A small network was shown many inputs. Here are its activations along a few directions, one row for each input.
Each table varies a few parts of the input and shows all the possible inputs, shuffled.
Descriptions start from the smaller parts, as in this example, which fits no table here: line(4) and (point or ring(9) or (values(3) and ring(5))).
Shared parts are said once, and a part with two or three values counts as separate values.
(in the rows, 128 means zero)

Other details of the inputs vary at random and push rows far along three fixed directions, the same in every table; ignore that.

A family of inputs:
r1: 129  95  110  159  101  135  154  149  126  162  145  96  182  104
r2: 167  142  178  190  144  141  106  136  102  92  161  155  82  145
r3: 118  122  131  175  131  118  116  135  122  121  135  116  127  124
r4: 123  96  122  130  98  123  119  103  113  115  106  89  162  115
r5: 145  171  132  95  156  134  115  146  146  131  124  146  114  129
r6: 98  117  134  102  115  132  96  86  100  115  90  112  135  125
r7: 136  142  174  222  141  124  132  151  94  117  204  152  62  141
r8: 138  150  90  88  131  119  152  176  193  152  129  199  141  140
r9: 105  85  104  148  106  126  153  116  121  156  147  107  119  119
r10: 117  126  129  161  120  133  106  73  97  119  107  79  132  116
r11: 154  166  153  81  143  122  93  119  130  80  92  136  91  147
r12: 136  157  159  169  153  114  115  151  131  91  149  156  99  141
r13: 122  88  91  94  90  130  112  71  122  130  71  100  157  127
r14: 113  115  127  106  119  129  87  85  115  113  86  116  145  121
r15: 115  105  108  83  98  121  154  147  142  152  122  117  186  121
r16: 140  98  114  135  110  128  155  151  136  162  143  131  175  113
r17: 120  119  106  140  115  127  146  97  122  140  128  96  165  107
r18: 136  108  140  216  128  147  129  115  86  128  182  113  120  117
r19: 136  170  149  133  151  115  99  118  136  84  97  170  80  150
r20: 114  157  155  92  156  118  88  127  151  89  91  143  80  152
r21: 131  157  136  95  157  114  90  117  132  91  84  156  77  151
r22: 134  133  109  107  129  128  141  121  149  152  123  141  161  120
r23: 115  115  126  164  127  149  153  128  111  151  159  90  132  104
r24: 136  117  115  163  137  139  154  120  102  154  161  105  132  106
r25: 122  118  117  131  120  138  96  67  108  110  101  110  124  132
r26: 138  152  146  150  144  139  123  157  135  133  150  145  136  120
r27: 140  102  88  77  112  127  158  139  145  170  113  120  171  117
r28: 115  131  152  198  142  121  139  157  108  129  176  121  110  128
r29: 141  132  113  97  113  118  147  133  156  137  115  127  167  124
r30: 127  95  105  79  105  133  165  140  152  169  119  121  167  119
r31: 136  141  154  154  152  148  146  140  121  132  166  140  103  123
r32: 148  154  129  59  137  136  156  198  193  157  133  167  147  135
r33: 121  105  127  193  117  134  145  115  95  138  166  90  158  100
r34: 128  157  168  126  161  122  106  132  135  94  123  162  60  148
r35: 130  107  141  207  132  159  154  116  87  138  194  102  99  122
r36: 119  119  120  107  119  137  132  136  132  149  147  143  147  135
r37: 116  170  164  89  147  137  76  125  125  90  91  151  104  143
r38: 132  154  138  129  145  136  168  189  146  149  183  166  151  120
r39: 162  163  113  56  141  128  150  198  188  159  128  167  151  135
r40: 147  129  108  134  143  147  145  140  124  150  164  139  124  126
r41: 139  159  167  79  137  130  98  120  137  77  95  138  88  148
r42: 117  127  113  92  124  123  101  75  109  110  89  90  128  116
r43: 135  118  134  210  125  124  135  145  110  129  180  141  102  124
r44: 135  152  174  86  136  125  85  121  122  90  90  158  102  157
r45: 144  169  116  123  151  111  171  189  186  142  154  184  145  137
r46: 129  110  126  104  107  130  137  140  131  149  133  142  147  139
r47: 123  96  79  163  117  128  170  143  119  166  160  119  129  115
r48: 113  129  120  156  126  115  111  97  121  112  100  100  121  135
r49: 91  103  131  142  121  117  110  77  100  95  103  77  101  127
r50: 142  97  80  77  109  135  155  139  145  169  118  127  162  124
r51: 118  149  122  76  140  104  149  189  180  142  140  180  150  139
r52: 104  113  102  105  124  106  106  83  115  103  79  89  120  130
r53: 110  111  114  165  130  117  112  92  93  115  108  72  106  124
r54: 89  105  126  110  108  107  96  92  109  114  89  112  123  133
r55: 108  107  114  131  116  138  153  110  118  142  141  91  146  101
r56: 150  154  169  207  159  122  125  165  118  106  177  170  81  136
r57: 129  161  172  89  136  131  80  133  127  86  87  145  104  153
r58: 148  140  126  140  121  130  150  148  147  148  138  123  151  123
r59: 136  106  121  98  115  141  150  136  142  150  129  133  133  136
r60: 119  93  100  92  91  121  116  71  121  132  64  92  166  118
Each input here is: values(3) and line(4) and ring(5).
Changing only the line(4) part turns r22 into r25. The same change can be made to r44. Which row results? -> r46
Changing only the line(4) part turns r2 into r1. The same change can be made to r59. Which row results? -> r32
A walk changes only the ring(5) part. It starts at r34 and steps to r21. List the rest of the walk in order. -> r19, r56, r54
Which other rows does r20 become when the values(3) part takes its other values? List them by row number. -> r23, r32
A walk changes only the line(4) part. It starts at r50 and steps to r27. List the rest of the walk in order. -> r11, r39
Which other rows does r55 become when the line(4) part takes its other values? List them by row number. -> r23, r31, r35
Which other rows does r46 become when the values(3) part takes its other values? List them by row number. -> r7, r36
